A small network was shown many inputs. Here are its activations along a few directions, one row for each input.
Each table varies a few parts of the input and shows all the possible inputs, shuffled.
Descriptions start from the smaller parts, as in this example, which fits no table here: one of 4 places along a line, together with either a single point or one of 9 places along a line or (one of 3 separate values, together with one of 5 places around a ring).
Shared parts are said once, and a part with two or three values counts as separate values.

Other details of the inputs shift rows strongly along two fixed directions, in all tables alike. That doesn't count.

Rows:
r1: [ 40  -1 -14 -34   8  20  32 -12  13 -26 -17   2  21]
r2: [ 1 10  4  3 -3 -4 -2  2 13 -3 -5 16 11]
r3: [  5  -5 -14   9 -24   9  31   9 -36 -43   4  -8  -6]
r4: [ 13 -12  -2  -6  -1  -3  28  19 -26 -14   8 -22 -10]
r5: [  9  -2  -2 -24   9  23   9 -28  20 -25 -18  10  15]
r6: [-15  18  13   6  12   4 -70  -1  17  49  21  12 -14]
r7: [ 29  17 -26 -15   1  20  16 -15  14 -25 -26  10  25]
r8: [ -2   0   4 -26  22  -4 -16 -29  33  11  -9  19  12]
r9: [-15 -17  -8  25 -24  -6  20  21 -56  -2  11 -16 -25]
r10: [ -5   4   1  -6  15   1  -1 -18  11   4   2  -4   2]
r11: [ -2  11   6 -12  10 -17 -30 -14  36  23 -16  30  23]
r12: [  2  -1   5 -27  18 -11 -19 -25  37   5  -5  15  18]
r13: [-22 -16  32  30   9 -38 -23  31   6  60  28 -10 -17]
r14: [  9   5   1 -29  12   5   0 -26  36 -21  -5  13  18]
r15: [ -5 -17   4  41 -31  24  17  60 -91  -9  49 -31 -53]
r16: [-28  12   1  11   3 -13 -32 -16  16  28  -4  11  -3]
r17: [-11  -5  21  18  11 -14 -14  21  29  42  14   1  -9]
r18: [  1  -1 -17  14 -21   2  21   6 -37 -27   6 -20  -5]
r19: [-30  -2  26  12   5 -13 -75  18   4  71  28  15 -24]
r20: [-44 -13  31  34   7 -26 -22  26   2  52  31  -9 -30]
r21: [-44 -14  18  35 -11 -42 -41  26  -5  53  22  -2 -19]
r22: [ 11  -9  -9   3  -8   6  37   9 -34 -31  16 -34  -5]
r23: [  6  10 -16 -13  -5  20  -4 -38   8 -24 -30  11  17]
r24: [-24   0  10  10  -5  -2 -31 -15  22  17 -13  20  -2]
r25: [ -1  -4  -6  37 -19  -7  27  34 -50  -6  16 -27 -12]
r26: [  4 -22  -3   0  -2  10  19   1 -23 -12  -1 -14  -4]
r27: [ -8  13   2 -19  11 -19 -35 -14  36  19 -20  26  14]
r28: [ 12   4 -18  12 -16   5  35  18 -47 -34  -1 -25 -10]
r29: [ 19   7   1 -26  13   7  14 -12  21 -26  -9   6   8]
r30: [ 20  -6  -2  13  -6   4  42  19 -35 -18  16 -33  -6]
r31: [-28  -6  10   7  -4 -14 -42 -12  18  36 -13  17  -1]
r32: [ 20  11 -15 -13  -3  19  15  -4  18 -22 -21  19  18]
r33: [ 27  14  -8 -31  15  10  16 -21  17 -28 -13  -5  15]
r34: [ 10  15 -19 -30  -4  24  14 -37  11 -43 -27  25  17]
r35: [ 39   9 -16 -23  11  23  32 -16  14 -28 -15  -4  20]
r36: [  9   0 -10  -2  -1  -2  -4   5  12  10 -15  14  11]
r37: [ -3  18   0 -16   7  -5 -17 -10  31  -5 -17  23  11]
r38: [ 14  -9   7   9  -8   4  43  24 -28 -20  16 -21  -7]
r39: [-15 -17   7  26  -3   0  10  14 -28   8  13 -30 -15]
Description of these inputs: one of 3 separate values, together with either a single point or (one of 2 separate values, together with one of 6 places along a line).
Question: The inputs of r35 and r1 match in every part but the choice among 3 separate values. If r6 is changed in the same way as r35 into r1, which row does it become?
Answer: r19
Question: Change only the choice among 2 separate values in r4. List by row number the other rows that result.
Answer: r27
Question: A walk changes only the place on the line of 6. It starts at r7 and steps to r25. List the rest of the walk in order.
Answer: r28, r18, r16, r23
Question: List by row number the other rows that have the choice among 3 separate values in common with r17.
Answer: r2, r3, r5, r14, r15, r20, r24, r29, r32, r34, r37, r38

Rows:
r40: [ 28 -10  -8 -33  17  22  44 -29  -2 -32 -12  -5   9]
r41: [ -9   2  -2  21 -12  26 -13  17 -30   6  26 -17 -21]
r42: [-40   7  15  12  12 -40 -65   6  38  61 -11  18  -9]
r43: [ -7 -25  13  11 -16 -17   7  18 -25   1  21 -11  -7]
r44: [-26   6  19   2  15  -5 -68 -10  41  68   2  40  -5]
r45: [-21   5  15   8   7 -20 -77 -15  38  63   1  29  12]
r46: [ 23   3  -3 -32   4  34  22 -19   3 -56   2   0   8]
r47: [ -8 -12  -8  28 -21   7  -4  27 -30  11  -7  -5 -14]
r48: [-18  13  -6  32 -17 -19   8  19 -26  -2   3  -8 -13]
r49: [-11 -23   2  22  -3 -17  23  18 -12  12  -3 -30 -12]
r50: [ 24 -11  -2 -37   2  25  34 -14  -5 -43  -7  17   5]
r51: [ -2  38  -7 -15   8   7 -44 -44  67  11 -38  53  40]
r52: [ 28   8 -27 -35  -4   9  14 -25 -21 -44 -14   1  20]
r53: [ 14   8 -13  -9 -12  10  38 -11   6 -53 -18  15  22]
r54: [-25  -8   1  47  -7 -25  30  25 -20  13  15 -32 -10]
r55: [ 31  -8 -15 -29   6   7  37 -34  -4 -37 -13 -16  28]
r56: [-20 -29  10  29 -19 -18  13  43 -25   7  10 -14 -24]
r57: [-17 -14  19  30   9  -2  13  20 -25  12  34 -49 -26]
r58: [  1  25   2 -51  30   1 -45 -48  57  16 -24  48  17]
r59: [ 24  21 -18 -32   2  31  10 -27 -12 -50  -4  -6  -1]
r60: [ 34   5  13  30   1 -15  22  82 -13  36  38 -28 -17]
Question: Describe the family of inputs behind these rows.
Answer: either a single point or (one of 4 places along a line, together with one of 5 places along a line)
Question: A walk changes only the place on the line of 5. It starts at r48 and steps to r42. List the rest of the walk in order.
Answer: r52, r58, r59
Question: Change only the place on the line of 4 in r47. List by row number the other rows that result.
Answer: r42, r49, r56

Rows:
r61: [ 40   9   2 -54  39  33 -33 -42  42   9   9  12  34]
r62: [-19   4   1 -34   8  31 -34 -51  35 -22 -46  54   8]
r63: [ 28   9 -36  -9 -25  32  40  -4 -33 -75  -6  15  24]
r64: [  7  18  -3 -20   1  39 -35 -28  51 -16 -28  47  35]
r65: [ 44 -18 -20 -57   4  54  40 -33 -42 -51  20 -22  -5]
r66: [ 59  12 -25 -30   9  23  73  19  -2 -60   2  -6   6]
r67: [-13 -48  18  17 -17  16  49  39 -45 -14  37 -36 -41]
r68: [ 58 -10 -13 -53   5  42  26 -25 -39 -60  13 -33  -1]
r69: [ 42 -20   1 -37  -4  37  52  -4 -10 -78  -7 -20   2]
r70: [ 34  29  15 -34  29 -13  13 -26  63   3 -23  24  45]
r71: [ -6  15  -6  36 -32 -10  28  57 -68 -22  29 -14 -27]
r72: [  1  12  -2  55 -40  -9  39  49 -71  -6  10 -19 -15]
r73: [-10 -46  10  35 -24 -13  69  29 -56  -1  31 -39 -25]
r74: [-28  -4  -8  40 -14 -34 -40  18   8  48 -14   8  19]
r75: [-56 -12  18  40 -10 -29 -32 -11  -9  45 -14  24 -15]
r76: [ -1 -16  -6 -47  33 -22   2 -52  47   0 -53  18  32]
r77: [ 45  23 -33 -11 -18  62  39  16 -13 -60 -24  11  -2]
r78: [-21   5  11   9  -6  -3 -82  -3 -16  41  25  -2 -26]
r79: [-35 -34  13   7   7 -49 -10   6  24  54   2 -11  -2]
r80: [ -3   8   5  38 -33  19  23  61 -62 -19  18 -19 -32]
r81: [ 23  -1  16 -37  28  27  -8 -22  71  -9 -11  26  37]
r82: [ -2  23  -9 -35  -3  -5 -39 -43  42 -34 -23  44  23]
r83: [ 49  11 -39 -24 -15  66  10 -19 -54 -52   3  -4  15]
r84: [ 64   1 -41 -22   4  10  75  17  -5 -41 -31 -24  21]
r85: [-50 -15  -8  24 -21 -37 -37   0   3  45 -14  11  -3]
r86: [-57  -5   8  18 -17 -25 -40   1   7  28  20  29 -19]
r87: [  9  -4  15  19  -5 -21  56  63 -49 -16  46 -36 -24]
r88: [ 26  -4 -11 -33  26 -15   1 -28  62   5 -35  13  60]
r89: [ 29   4   8 -23  24  -1   9 -37  65   3 -20  26  56]
r90: [-25 -15  35   5  12 -47 -26  16  28  25  31  -6 -14]
r91: [ 24  -2 -35 -38  -9  60  11 -43 -72 -59 -14   3 -13]
r92: [ 14  18 -10  19 -22  25  -2  39 -89  -2  36 -31 -33]
r93: [ 44  34   8 -64  43  22 -29 -32  39   9   6  11  23]
r94: [ 22 -15   9  28  -4  20  51  72 -27  -2  29 -36 -38]
r95: [-42 -25  30   4  11 -37 -13  10  25  38  39   4 -20]
r96: [-86  51   3  86   9 -26 -38 -35  14  28  23 -67 -20]
r97: [ -3 -14 -10  65 -43   2  35  38 -69  -6  13 -18  -3]
r98: [  4  13 -25 -28  -7 -18 -37 -44  39 -15 -57  26  39]
r99: [-64  33  24  61  45 -36  -5 -35  46  29  39 -90 -13]
r100: [-32 -34 -24  41 -35 -19  29  23 -86 -10 -19 -24 -27]
r101: [-35  -1  19  43 -23 -37 -43   4   4  38  -2  10  -6]
r102: [-25  21   0  31 -10 -46 -37  30   4  50 -15   5   5]
r103: [-47 -27  35   6  24 -42 -15   5  13  36  20   7 -25]
r104: [-43 -34  45   6  23 -12 -21   8  20  39   9   4 -29]
r105: [  1 -10  13 -37  31  -8  10 -61  49  -2 -39  31  28]
r106: [ 53   8   2 -36   5  39  65  15  -9 -65  -4 -13  10]
r107: [  4   5  22  30  19 -29   1  34  41  64  10  -1  -4]
r108: [  2  -5 -32 -23 -19  26  41 -28 -50 -81 -24  21  -4]
r109: [ 48 -17  -8 -21 -10   8  72 -18 -18 -67 -15 -22  20]
r110: [ 14  -4   7 -68  45  26 -32 -65  25   3  -9  19   7]
r111: [-14   7  -4 -36  -6  36 -32 -46  47 -19 -28  51  13]
r112: [ 28  44 -21  -9   3  13 -12 -23  55   4 -44  47  32]
r113: [ 38  -5  -5  11   6  27  27  53 -57  14  49 -49 -41]
r114: [-19 -13  30  18  18 -33 -16  27  31  40  38   3   4]
r115: [-10   1  20  14  17 -57 -10  36  24  58   1 -16   7]
r116: [-14 -21   5  38 -44  15   9  43 -63 -31  15 -25 -39]
r117: [  2  29  -5  14   7  15 -63  20   0  59  20   8 -25]
r118: [-19  28  -1  30  -2 -19 -35  37  22  39  12  25 -18]
r119: [-10  11 -13 -21 -11   8 -16 -61  40  -7 -37  51  31]
r120: [-35  -2   4   3  -7   9 -70 -13 -17  50  29  11 -28]
r121: [-12  18 -18  35  -7 -31 -32  34  20  55 -22   9  -1]
r122: [-20 -26  19  12   8 -60 -23  14  25  44  -3 -24   2]
Question: The inputs of r122 and r98 match in every part but one. If r88 is changed in the same way as r122 into r98, which row does it become?
Answer: r74
Question: The inputs of r75 and r105 match in every part but one. If r111 is changed in the same way as r75 into r105, which row does it become?
Answer: r67
Question: Describe the family of inputs behind these rows.
Answer: one of 2 separate values, together with either a single point or (one of 5 places along a line, together with one of 6 places along a line)
Question: A walk changes only the place on the line of 6. It starts at r107 and steps to r70. List the rest of the walk in order.
Answer: r89, r109, r73, r105

Rows:
r123: [-15 -19  22  36   0 -22   3  65 -32  38  43 -31 -49]
r124: [  3   9  19 -28  35 -18 -39  -7  43  48  11  22   5]
r125: [ -5  -9  15 -26  35   2 -19 -45  61  20  -2   0  17]
r126: [ 12  25 -34  12 -19  29  36   1 -39 -54 -11 -15   4]
r127: [ 37 -10 -24 -25 -25  47  34   8 -60 -67  -7  -3  -9]
r128: [-30 -16  39  15  13 -45 -37   8  50  60  -3  25  12]
r129: [ 39  -3 -35 -11 -24  49  30   6 -53 -58   1 -16  -7]
r130: [ 40  34  -5 -49  38  13 -17 -39  50  -2  -8  12  34]
r131: [ 20   0  18 -46  29  -4 -33 -14  39  26   0  29  19]
r132: [-29 -31  27  48 -12 -30  15  70 -32  33  30 -21 -29]
r133: [ 38 -11 -22 -33 -20  40  28  -2 -67 -50   1   2  -2]
r134: [  8   2 -12  20  -8 -21  48  15 -25 -16  -8 -41   2]
r135: [-56  -7  26   4  22 -17 -61 -31  35  51   7  17 -20]
r136: [ 15 -20 -27 -10 -18  47  48 -28 -56 -62  -2 -29  -6]
r137: [  8 -19  -4  18  -9 -13  54  22 -27 -20   1 -14  -3]
r138: [ 35 -24 -20 -22 -17   1  75   6 -36 -59 -29 -15  14]
r139: [-26  13  13  -2  12 -10 -68   0  32  45   3  29 -17]
r140: [ 16  47 -10 -23   9  29 -27 -45  48 -15 -27  33  27]
r141: [-36 -50  40  31   3 -19  10  36 -32  34  42 -38 -41]
r142: [-20  -4  13   5  16 -47 -32  -5  59  58 -14   8  18]
r143: [ 49  18 -18  -2  -9  36  71  11 -28 -60   3 -29   6]
r144: [-51 -24  18  58 -28 -23 -18  61 -47  39  25  -6 -38]
r145: [ 50  16 -12 -66  29  24  -7 -42  47 -10 -14  23  43]
r146: [-11   9   1  34 -10   0 -20  29 -56  28  35 -30 -29]
r147: [-28   8  19   6  24 -34 -29  11  57  47   2  22   1]
r148: [ 28 -24 -13 -26   7  31  80 -17 -40 -69   2 -36 -12]
r149: [ 22 -18  13   3 -13  14  43  35 -27 -17  13  -7 -11]
r150: [-40 -13   0  61 -28 -14 -11  52 -42  34  27 -18 -29]
r151: [-25   7  26   3  -1  -4 -61  -1  40  48  -3  45  -4]
r152: [-26   4  -5   3  -2 -29 -49 -24  39  40 -28  24  17]
r153: [-14 -17   6  45  -9 -17  21  55 -20  24  28 -30 -16]
r154: [-11   1  20  46   3 -17  -5  59 -25  37  43 -48 -37]
r155: [ 14 -29 -16 -23 -18  47  50 -24 -61 -73  -9 -15 -10]
r156: [-32   1  -7  53 -25 -31   0  24 -44  19   1 -33 -22]
r157: [-55  14  27  10  -1 -43 -73 -20  36  27  29  19  -4]
r158: [-33   0   7  24  -3 -25 -55 -13  37  49  -9  28  16]
r159: [ 50  22 -12 -50  16  35  15 -38  61 -30 -26  28  43]
r160: [ 10   2  -5  32  -6  -9  47  15 -22 -19   3 -33   9]
r161: [-11 -33  31  32  -6 -18  -3  70 -36  37  41 -27 -42]
r162: [-43 -11  25  22  -4 -32 -59  -3  29  53 -12  39   5]
r163: [ -7  16  19 -35  20 -29 -23 -40  63 -16  13  17  28]
r164: [ 26  -5 -12 -10   9  31  69 -22 -32 -61   6 -52  -1]
r165: [-11   1 -19  17 -22   9  24  21 -42 -26  -1   0 -17]
r166: [ 15   4  -2 -19  18  -8  -5 -33  63   5 -26  25  46]
r167: [-15  10  30   4  20 -21 -31  10  58  53   9  25  -6]
r168: [-27  29  16  16  14 -10 -77   1  34  52   9   9 -12]
r169: [ 34  -2 -29 -17 -17  38  18  -2 -56 -32   7 -10   1]
r170: [  6  28 -14 -43  24  35 -16 -85  41 -37 -31  12  28]
r171: [ 21   6 -26 -56  -4  10  -2 -57  29 -44 -65  46  41]
r172: [-46  -4  11  82 -25 -32 -13  40 -47  38  24 -31 -27]
r173: [ -8  15 -18 -29   4 -15 -24 -44  39  -3 -48  39  20]
r174: [ 34   3 -30   2 -31  49  41   3 -43 -52  -3  -5  -1]
r175: [-40  -9  18  60 -26 -13 -11  56 -46  44  35 -10 -55]
r176: [ 54  17 -16 -60  26  33   0 -36  56 -32 -22  18  37]
r177: [ 15 -14 -16  -4  -8 -18  57  11 -24 -29 -16 -20  -3]
r178: [ 18  42 -10 -29  29   6   0 -33  68 -17 -28  16  42]
r179: [ 14  19 -23 -38   5  13  -5 -60  41 -36 -51  52  39]
r180: [ 20   0 -19 -15 -12  22  14   5 -57 -23  10  -2 -16]
Question: Describe the family of inputs behind these rows.
Answer: one of 2 separate values, together with either a single point or (one of 4 places along a line, together with either a single point or one of 6 places along a line)
Question: The inputs of r145 and r169 match in every part but the choice among 2 separate values. If r143 is changed in the same way as r145 into r169, which row does it become?
Answer: r140
Question: The inputs of r156 and r134 match in every part but the choice among 2 separate values. If r135 is changed in the same way as r156 into r134, which row does it become?
Answer: r148
Question: Change only the choice among 2 separate values in r168. List by row number the other rows that result.
Answer: r154
Question: Change only the place on the line of 6 in r150. List by row number the other rows that result.
Answer: r129, r152, r158, r169, r174
